A small network was trained on made-up records. Each row is its average activation on records with the value named, seen along a few directions.
Values that are neighbours, or in one group, have similar rows; names and order tell nothing.

Other fields shift rows strongly along one fixed direction, in all tables alike. That doesn't count.
To show where, the next rows are all for the same value of a field, averaged over different records:
[-3 15 -2 -2  4 -4  9  8 13 -1 -6 -2  4 -3  7  6 -1]
[  1   6  -7 -12  11 -11   9  14  -6   0  -3  -3   9 -15 -11  -8  -8]
[-5  7 -8  6 -4  4 10  3 -7  0 -3  3 -2 -1 -3  1  5]
[  4   3  -4   0  19 -16   5   5  -2  -2   1 -13  10 -22   0  -6 -11]
[  2   4   0 -16  20 -27   7  11   4   9   1 -13  18 -20 -11   2 -12]
[ -5  -8   1  25 -27  40 -12  -1   5 -10  -9  34 -15  28  18  -7  36]
[  7 -17   9  34 -38  49 -11  -6   4 -14 -17  40 -24  51   7  -6  34]
[  1   5  -5  -8  19 -15   2  18  -6  -1   1  -8   1 -13  -2  -1 -17]

NOZIB, 7 values:
gini: [  1 -21  11 -18   2  16 -11 -25   1   0  16  -8 -16  -1   4  19  -7]
tapu: [ -4  -4   4 -26   7   1  -2 -25   6  -6  32 -34  11 -33 -14  14 -18]
zike: [  1   3  -3  -7  23 -16   8  11  -1   7  -1 -19  13 -25  -8  -5 -13]
lodel: [ -8   9   1  -4   9 -19   9   0  -8   9  -1  -1   8  13   7  -6  -5]
gud: [  3   1  12  -2 -20  18 -10  -8   7  -4  -8   2 -17  20   1  13 -31]
sis: [ -1  -4  -9   0 -15 -23   1  -6  -8  14   6  -2   6  -7  -7 -12  21]
riv: [  6   1   0  30 -11   3 -14   3  -2   0  -5  24  -6  28  12  -3  27]
NOZIB is arranged as a line.
Question: List every value one step from sis, in the order listed.
Answer: riv
Question: List every value one step from gud, in the order listed.
Answer: gini, zike

ZUVUS, 10 values:
sume: [ -2  25 -10 -26  43 -50  16  27  -4  11   0 -19  21 -37  -8   6 -38]
tapod: [  7 -17  11  23 -31  56 -14 -21   6 -24  -8  22 -27  40  11  -6  22]
deni: [  5   8  -1   1  -7  12  -1  -2   2  -3 -15   2 -12   6   3  -2  -7]
kup: [  0 -23   8   4 -27  38 -16 -26   3  -8  14  12 -17  15   3   5  23]
tolo: [  3 -16  -1  39 -22  21  -4  -4   0  -1 -15  35  -3  28   6 -19  52]
sudut: [ -3   7   3 -21  11 -29  -1  -5   1   6  16 -20  16 -20  -3   8 -30]
taku: [  6  -7   3  -8   8   3   0  -8  10 -13  18 -11  -2 -20  -5  17 -13]
beso: [ -5  16 -10   6  30 -24  13  26  -2   6   3  -4  17 -22  -3  -4  -8]
vosi: [ -6  -3   4  -3 -15   9   1  -5  -8   9 -11  -1  -4  22   2  -3   4]
fasel: [ -6   9  -8 -16  12 -38   6  19  -7  17  -2 -16  12 -12  -7  -2  -7]
ZUVUS is arranged as a 2 by 5 grid.
Question: List every value one step from beso, in the order listed.
Answer: sume, tolo
Question: List every value one step from kup, in the order listed.
Answer: sudut, taku
Each value of ZUVUS is a pair of two hidden parts, and every pair occurs once (2 first parts, 5 second parts).
Question: Changing only the second part turns taku into deni. kup has the same second part as taku; what does that change turn kup into?
Answer: vosi
Question: Changing only the second part turns fasel into tolo. sume has the same second part as fasel; what does that change turn sume into?
Answer: beso
